These are the activations of a small neural network, seen along a few directions. Each row is one input.
Each table varies a few parts of the input and shows all the possible inputs, shuffled.
A made-up example of a description, with smaller parts first: one of 5 places around a ring, together with either a single point or one of 11 places around a ring or (one of 3 separate values, together with one of 4 places along a line).
Shared parts are said once, and a part with two or three values counts as separate values.
In the rows, 128 means zero.

Other details of the inputs vary at random and push rows far along two fixed directions, the same in every table; ignore that.

Rows:
row 1: [106 121 113 144 129 150  93 149 134 144 136 113]
row 2: [136 115 104 130 111  88 130 104 147 158 159 152]
row 3: [156 113 125 136 131 104 122  86 158 148 177 146]
row 4: [178 113 117 181 125  88  98  93 163 157 239 150]
row 5: [126 133 131 160 123 162  88 153 130 127 173  90]
row 6: [114 121 190  83 143 170 142 138  64  77  36 113]
row 7: [132 153  79 172 136 139 115 139 168 136 186 108]
row 8: [126 154  86 138 140 150 114 165 145 129 151  90]
row 9: [ 84 133 113 107 124 190  83 179 100 128  94  82]
row 10: [129 150 123 136 121 138 100 161 128 141 136  93]
row 11: [ 78 152 118 134 125 176 115 184 118  93  92  80]
row 12: [130 141 156 101 123 129 139 128  87 113  72 139]
row 13: [152  99 149 134 112  53 199  59 155 154 142 206]
row 14: [126 110 160 112 136 144 143 123 108 106  88 153]
row 15: [125 131 146 108 151 130 182 119 101  89  58 166]
row 16: [148  91 161 113 124  56 204  62 126 134  93 220]
row 17: [119 112 154  99 135 124 148 108 113 132  80 140]
row 18: [113 146  93 137 124 134 106 168 146 127 154  87]
row 19: [113 130 108 131 124 148  94 163 141 157 154  91]
row 20: [ 95 160 138 140 123 180  97 180 109 113  91  77]
row 21: [134 128 118 136 121 165  76 152 109 125 166  90]
row 22: [109 121 131 106 119 127 142 148 124 134  96 118]
row 23: [153 114 133 151 122 111 136  94 160 146 187 156]
row 24: [136 128 133 135 126 154  94 160 119 130 160  87]
row 25: [103 141 177 102 134 162 140 157  71  89  19 127]
row 26: [115 133 107 128 126 181  80 178 140 133 156  71]
row 27: [124 145 121 112 152 135 150 122 122 102  92 125]
row 28: [164 140  77 150 133  88 128  95 165 150 206 154]
row 29: [154 112 107 174 116  79 128  83 185 188 228 161]
row 30: [140 141 139 130 130 113 121 112 127 133 115 123]
row 31: [152 107 159 114 132  57 209  68 122 108  96 216]
row 32: [120 136 117 124 133 111 132 122 136 112 119 118]
row 33: [119 103 182  70 131  97 205  84  93 104  15 177]
row 34: [124 125 112 121 123 165  89 144 123 130 148 105]
row 35: [144 131 104 130 121  82 139 101 144 131 165 156]
Each input here is: one of 5 separate values, together with either a single point or one of 6 places along a line.
- Changing only the choice among 5 separate values turns row 26 into row 23. The same change can be made to row 22. Which row results? => row 13
- Which other rows does row 35 become when the choice among 5 separate values takes its other values? List them by row number. => row 11, row 18, row 31, row 32
- Which other rows does row 4 become when the place on the line of 6 takes its other values? List them by row number. => row 1, row 14, row 15, row 16, row 31
- Which other rows agree with row 12 in the choice among 5 separate values? List them by row number. => row 2, row 9, row 21, row 28, row 34, row 35
- Which other rows does row 30 become when the choice among 5 separate values takes its other values? List them by row number. => row 10, row 12, row 20, row 25

Rows:
row 36: [107 110  95 174 129 141  88 152 140 149 177 116]
row 37: [115 126 131 107 123 125 115 141 110 138 129  90]
row 38: [124 151  97 142 125 142 118 183 137 115 147  87]
row 39: [ 77 151 129 117 150 168 121 161 117  93  45  90]
row 40: [131 118 116 148 132 111 114 123 164 164 191  98]
row 41: [ 91 161 122 101 125 159 121 159  89 114  47 102]
row 42: [136  97 160 115 112  96 186  80 134 139 132 182]
row 43: [ 91 159  95 163 125 135  92 159 144 112 130  90]
row 44: [ 82 156 132 120 143 172 134 158 114 117  46 101]
row 45: [103 137  96 120 137 128 112 121 135 119 114 123]
row 46: [142 151 134 121 134 143  88 148 115 126 145 117]
row 47: [122 129 129 112 110 127 111 135 123 149 136 100]
row 48: [117 128 100 104 139 133 117 138 133 102 114 112]
row 49: [148 113 125 169 109  87 112 114 154 156 175 149]
row 50: [161 140 139 125 131 112 137  91 107 118 130 139]
row 51: [151 144 115 167 120 134  94 142 145 129 193 107]
row 52: [128 142 149 127 150 166 109 157 122 118 116 115]
row 53: [137 109 174 115 120  76 189  92 116 131 124 163]
row 54: [143 143 143 150 129 133 109 146 127 123 161 133]
row 55: [160 111 119  93 138  93 183 103 127 124 123 169]
row 56: [145 146 136 114 130 145 105 139 106 113 127 109]
row 57: [151 108 173 120 107  70 188  80 130 144 133 179]
row 58: [159 132 133 145 142 131 121 118 147 135 162 127]
row 59: [146  93 142 131 122  69 180  71 149 150 181 180]
row 60: [134 129 123 159  99 114 102 131 163 158 185 120]
row 61: [113 123 144 120 126 148 127 140 136 144 115  98]
row 62: [125 107 145 127 109 124 146 109 142 136 135 158]
row 63: [164 147  87 139 116  88 131 115 155 174 188 139]
row 64: [ 97 153 123 101 133 137 116 143 101  98  56 106]
row 65: [103 143  98 156 123 132 131 125 149 139 142 138]
row 66: [104 127 114 168 126 144  85 175 119 139 142  94]
row 67: [135 146 104 104 130 134 125 164 115 117 113  97]
row 68: [132 128 142 134 134 151 123 139 125 113 144 148]
row 69: [106 106 130 140 119 151 112 146 125 123 112 130]
row 70: [156 119 116 137 104  89  97 103 157 165 175 139]
row 71: [ 88 138 106 142 134 138 126 134 138 103 108 125]
row 72: [134 115 156 121 122 124 143 110 144 147 114 139]
row 73: [139 125 129 141 127 150 123 130 131 111 155 133]
row 74: [142 122 133 121 126 102 199 100 134 133 125 190]
row 75: [139 113 143 113 120 106 119 118 111 139 104 145]
row 76: [144 135 114 109 130  92 129 117 132 111 121 128]
row 77: [ 93 120 108 111 129 163  94 161 119 136 141  72]
row 78: [144 116 130 110 134 107 193 118 130 108 117 172]
row 79: [108 151 152 104 125 148 176 163  93 105  56 133]
row 80: [136 134 137 144 149 153 116 128 126 121 135 100]
row 81: [118 140 104 165 129 178  94 145 130 106 156  89]
row 82: [169 102 123 142 127  54 133  82 131 173 174 176]
row 83: [126 113 134 143 132 133 107 134 142 145 121 121]
row 84: [146 113 129 148 120 112 111 109 172 161 159 134]
row 85: [ 92 119 142  86 118 180 114 156 100 118  69 104]
row 86: [163 120 174 133 133  91 179  80 104 109 123 172]
row 87: [136 142 128 151 145 158 116 126 127 117 129  99]
row 88: [160 142 107 153 129 114  86 111 137 143 201 106]
row 89: [114 107 149  87 120 146 130 126 107 119  72 142]
row 90: [108 115 126 103 118 149 119 136 119 140 124 108]
row 91: [157 116 158  90 137 121 162  93 102 107 107 170]
row 92: [130 146  89 163 125 103 101 144 167 119 180 104]
row 93: [129 153  85 157 135 145 109 157 169 165 174  95]
row 94: [120 137 110 131 145 130 117 144 154 109 122  99]
row 95: [137  95 139 107 126 108 137 101 117 139 108 169]
row 96: [100 132 149  77 136 137 181 109  85 108  25 165]
row 97: [132 142  70 138 125 136 108 141 154 164 182 114]
row 98: [137 112 103 175 142 114  94 130 158 174 185 119]
row 99: [129 134 133 108 142 159 103 145 112 117 131 129]
row 100: [120 104 106 131 138 128 103 133 117 151 143 132]
row 101: [106 143 170 107 125 113 198 115  89 102  30 172]
row 102: [153 105 169 120 137 110 188  75 106 100 114 184]
row 103: [131 131 116 126 139 154  99 127 117 120 151 106]
row 104: [135 123 149 102 109 115 129 116 120 142 110 135]
row 105: [154  88 159 126 110  80 176  67 148 138 134 206]
row 106: [153 134  99 140 142 111 139 137 165 144 168 118]
row 107: [128 133 144 101 141 158 141 112  88  93  83 130]
row 108: [121 147 150 138 129 164 130 143  90  86  88 103]
row 109: [106 129 108 128 136 137 129 146 141  90 117 119]
row 110: [ 91 132 157 118 109 173 109 177 103 103  60  97]
- Changing only one part turns row 99 into row 46. The same change can be made to row 48. Which row results? => row 76
- Changing only one part turns row 78 into row 106. The same change can be made to row 65. Which row results? => row 44
- What is each input in this table made of? => one of 5 separate values, together with either one of 4 places along a line or one of 5 places around a ring or one of 6 places along a line
- Which other rows does row 86 become when the place on the line of 4 takes its other values? List them by row number. => row 51, row 54, row 108
- Which other rows does row 46 become when the place on the line of 4 takes its other values? List them by row number. => row 50, row 56, row 88
- Which other rows does row 38 become when the place on the ring of 5 takes its other values? List them by row number. => row 43, row 79, row 92, row 101
